A small network was shown many inputs. Here are its activations along a few directions, one row for each input.
In each table, some parts of the input vary, and every possible input appears once, in random order.
A made-up example of a description, with smaller parts first: one of 5 places around a ring, together with either a single point or (one of 2 separate values, together with one of 4 places along a line) or one of 9 places along a line.
Shared parts are said once, and a part with two or three values counts as separate values.
In the rows, 128 means zero.

Other details of the inputs vary at random and push rows far along two fixed directions, the same in every table; ignore that.

A family of inputs:
x1: [169 111 142 108 136 166 100 167  57 135 174 156 154 125  99]
x2: [131 132 112 100 106  81 129  90 110 134  92 114 118  99 111]
x3: [151 122 123 108 107 117  96 136  77 146 105 122 122  64  62]
x4: [ 60  99 138 161 130  76 171  96 200 158 109 131  71 164 194]
x5: [126 127 111 109  98  81 120 111 113 139  92 117 112  94 117]
x6: [128 143 135 135 156 159 143 115 110 136 167 127 140 177 158]
x7: [133 128 137  93 152 133 143 128  94 127 155 147 148 172 164]
x8: [214 142  63 188 100 104  92 100 133 140 115  82  98  98 165]
x9: [111  99  95 109 107  87 140 109 168 135  68 120 108 154 195]
x10: [ 37 129 173 117 159 136 169 102 140 150 139 138 119 174 139]
x11: [210 151  95 141 100 100  93 133 122 106 112 128 117  82 122]
x12: [ 67  99 191  82 147 152 143 171  83 154 149 172 132 139  77]
x13: [101 150 110 159 110  94 174 106 208 114 115 108 107 119 178]
x14: [166 169  93 168 117 123 113 120 146 112 133 116 116 124 135]
x15: [185 130  76 136 104  77 117 104 120 120 109 111 113 118 195]
x16: [ 98 104 161 105 169 139 160 159 115 136 158 171 125 189 194]
x17: [ 92 118 137 115 142 173 128 107 139 143 122 121 142 171 127]
x18: [180 103  82 118  92 118  83 124 118 138  71 108 123  87 114]
x19: [110 104 117  88 127 116 145 103 143 133  86 129 131 162 163]
x20: [188 127 120 157 131 188  77 148  64 142 179 124 146 103  76]
x21: [149 114 124 131 131 207  61 145  82 149 132 116 157  94  41]
x22: [ 90 147 170  91 163 127 173 135 137 100 154 177 136 189 169]
x23: [192  93  62 137  67  87  92 108 142 138  57 101 104  89 138]
x24: [161 143 149  98 120 166 108 170  84 110 145 141 163  48  37]
x25: [ 90 157 147 123 144 153 171 120 157 113 155 128 145 128 111]
x26: [104 120 154 126 139  98 171 146 173 113 138 178 101 182 199]
x27: [ 58 105 198 124 197 156 124 166  93 107 164  79 177 195  71]
x28: [187 141  74 184  78  91 125 103 182 117 104  87 103  50 116]
x29: [ 45 111 159 144 149 107 166 115 176 160 119 137  88 164 173]
x30: [152  95  79 170  93 112  99  96 176 149  83  97 100 118 150]
x31: [165 133 151 102 106 163 105 171  88 113 154 145 165  51  32]
x32: [121 147 149 130 143 185 121 163 121 125 172 134 157  83  49]
x33: [210 152  55 181  93 100  93  90 129 133 115  77 109 104 168]
x34: [104 141 128 171 146  96 169 122 212 123 132 144  84 186 221]
x35: [103 158 123 157 144  99 180  93 198 108 130 135  97 192 215]
x36: [118 147 147 108 144 136 140 153 114 101 148 169 133 152 143]
x37: [183 151 126 163 128 185  83 156  87 116 171 141 140  94  48]
x38: [ 29  91 233  88 206 121 166 183  84 108 134 138 202 216 119]
x39: [151 153 114 104 102  93 146 105 150  96 111 118 138  82 123]
x40: [144 146 114 113  97  97 137 127 147 102 112 121 133  76 123]
x41: [112 117 137 119 139 209  79 141  88 143 139 126 164 124  63]
x42: [ 51 129 174 115 159 170 131 141  99 155 157 143 139 143  82]
Each input here is: one of 2 separate values, together with either a single point or (one of 4 places along a line, together with one of 5 places around a ring).
- The inputs of x24 and x32 match in every part but the choice among 2 separate values. If x7 is changed in the same way as x24 into x32, which row does it become? => x6
- Which other rows does x36 become when the choice among 2 separate values takes its other values? List them by row number. => x14

A family of inputs:
x43: [ 80 121 152 131 147 135 161 132 161 134 138 148 113 159 157]
x44: [ 77 117 173  91 159 151 148 149 108 131 147 157 147 169 125]
x45: [ 73 124 176 120 161 168 147 158 126 134 162 157 139 156 113]
x46: [172 125 108 124 107 135  90 127  96 133 115 116 139  89  86]
x47: [128 124 124 118 126 140 117 128 113 135 125 126 133 124 114]
x48: [118 115 116 136 121  78 150 107 166 126  96 113 109 149 188]
x49: [ 78 109 158 123 154 141 147 143 134 139 137 146 126 169 146]
x50: [127 129 143 114 142 172  99 142  80 136 147 127 158 123  67]
x51: [122 132 109 136 113  93 152 104 172 125 106 123 106 127 175]
x52: [140 140 100 155 109  93 133  96 166 124 105 103 107 117 153]
x53: [ 81 129 166 107 155 171 148 150 121 132 161 156 141 149 110]
x54: [171 138  91 154  95  96 111 111 149 122 102 102 110  88 128]
x55: [110 110 119 134 117  69 157 110 174 129  92 126  95 153 206]
x56: [155 138  92 167 122  83 155 101 187 117 119 125  89 166 238]
x57: [186 153 126 134 142 201  80 158  60 122 186 139 163 111  63]
x58: [145 129 113 125 120 128 107 120 111 128 118 113 135 116 107]
x59: [152 136 104 144 105  81 136 108 152 116 103 106 114 106 147]
x60: [152 134 118 129 115 132 113 129 123 126 125 126 130  96 102]
x61: [ 84 112 155 110 148 113 159 135 138 127 128 141 128 169 164]
x62: [150 141 143 113 134 171  97 156  74 120 156 127 168  91  42]
x63: [124 112 114 137 116  87 142 114 158 128  97 120 107 140 178]
x64: [174 145  89 142  94  87 116 101 140 116  98 101 116  88 127]
x65: [ 83 126 153 111 142 123 166 132 151 128 136 151 121 154 161]
x66: [127 129 130 131 124 124 134 135 136 123 126 132 126 118 126]
x67: [169 137  96 144  96  88 118 114 142 120 101 110 112  88 131]
x68: [102 127 163 110 147 178 129 157 105 132 165 155 150 130  83]
x69: [146 128 129 102 125 150  98 139  79 133 133 130 147 103  79]
x70: [186 131  80 135  91 103  93 103 118 130  93  97 124  82 116]
x71: [135 140 133 135 149 138 143 138 132 119 162 154 125 168 175]
x72: [101 129 123 138 125  80 172 102 191 120 102 126  99 156 201]
x73: [231 157  60 185  94 116  82  99 127 121 126  90 112  89 137]
x74: [134 114 106 131 107  82 139 107 153 131  94 122 103 130 174]
x75: [ 73 108 173 109 162 170 142 152 113 144 155 158 140 169 119]
x76: [156 126 117 128 121 134  99 130  98 128 123 107 143 107  91]
x77: [151 143 115 135 117 147 105 125 111 132 135 117 137  91  82]
x78: [154 123 117 123 116 144  97 132  99 135 125 122 137 103  88]
x79: [144 138 124 141 125 137 111 129 117 124 135 112 136 103  90]
x80: [ 69 109 158 124 157 124 160 132 150 135 132 137 120 183 171]
x81: [ 70 115 171 105 162 171 144 147 112 145 155 153 143 169 121]
x82: [ 57 105 180 106 166 155 157 157 128 136 151 162 134 184 145]
x83: [185 134  81 138  94  96  95 100 121 124  89  92 125  88 117]
x84: [137 139 147 118 139 171 104 153  85 122 158 129 162 102  53]
x85: [ 70 127 156 123 149 126 172 128 164 125 137 146 118 173 168]
x86: [153 136 130 114 122 152 105 145  92 126 140 137 144  89  68]
- The inputs of x52 and x85 match in every part but one. If x77 is changed in the same way as x52 into x85, which row does it become? => x53
- What do these inputs look like to the network? => one of 4 places along a line, together with either a single point or (one of 2 separate values, together with one of 5 places around a ring)
- Which other rows agree with x51 in the place on the line of 4? List them by row number. => x46, x48, x56, x60, x62, x63, x66, x70, x72, x83
- Which other rows does x78 become when the place on the line of 4 takes its other values? List them by row number. => x46, x74, x75
- Which other rows agree with x65 in the place on the line of 4? List them by row number. => x44, x55, x59, x61, x64, x67, x69, x71, x74, x86

A family of inputs:
x87: [193 169 124 154 137 206  81 158  74 111 195 129 160  91  37]
x88: [148 122 113 141 142 129 125 124 124 128 139 124 126 175 181]
x89: [ 63  97 176  78 153 156 129 150  85 143 127 139 161 154  86]
x90: [ 62  92 150 104 134 104 155 126 151 142  92 132 121 156 154]
x91: [146 162 135 146 140 167 121 143 120 116 173 138 138 122 102]
x92: [ 45  90 172 102 146 106 172 133 158 141 111 151 111 180 182]
x93: [174 149  74 168  90  69 131  95 177 118  91  99  92  95 174]
x94: [148 132 137  99 125 171  97 149  70 130 146 135 163  90  47]
x95: [ 95 121 123 139 113  68 167 104 191 129  98 118  97 127 178]
x96: [215 135  56 164  90  68  93  83 135 128  82  82 103 110 174]
x97: [102 112 135 123 139 110 150 127 150 130 119 142 111 167 190]
x98: [217 161  74 179 102 137  88 115 118 118 143 101 125  83 114]
x99: [ 91 112 142 134 151 111 167 125 168 133 130 153 104 203 222]
x100: [174 145 128 131 145 197  88 151  70 129 185 140 158 117  75]
x101: [124 134 140 127 149 161 128 140 112 132 161 153 134 154 130]
x102: [227 130  65 131  76  92  61 100  81 127  81  74 140  53  83]
x103: [170 149 110 129  96 142  79 122 100 121 112  91 150  30  11]
x104: [ 74 123 173 100 165 167 154 157 116 133 164 170 135 171 136]
x105: [179 151  73 186  96  72 135  85 189 117 106 106  89 114 199]
x106: [150 122 115 111 102 136  90 122 100 137  99 105 144  66  49]
x107: [ 76 114 191  75 158 203 118 173  62 141 169 164 172 128  33]
x108: [ 99 107 166  94 150 161 127 161  92 133 141 153 149 146 102]
x109: [ 82 115 187 109 190 207 142 177  95 133 197 180 153 208 140]
x110: [110 138 130 135 117 102 147 116 163 122 116 118 113 107 122]
x111: [ 66 103 153 111 158 107 173 128 151 133 121 147 112 208 217]
x112: [111 139 137 135 129 112 160 123 168 112 130 134 122 123 138]
x113: [157 142 107 139 103 104 125 119 139 122 113 112 125  86 116]
x114: [150 156 101 156 105  97 143 109 175 109 118 113 104 108 156]
x115: [ 95 118 118 138 112  78 161 106 185 131  82 112 102 119 154]
x116: [ 98  98 135 106 128 102 133 120 119 138  98 123 127 149 137]
- The inputs of x99 and x109 match in every part but one. If x96 is changed in the same way as x99 into x109, which row does it become? => x88
- What do these inputs look like to the network? => one of 5 places along a line, together with one of 6 places along a line
- A walk changes only the place on the line of 6. It starts at x98 and steps to x105. List the rest of the walk in order. => x93, x113, x95, x115
- Which other rows does x111 become when the place on the line of 5 takes its other values? List them by row number. => x93, x97, x104, x114
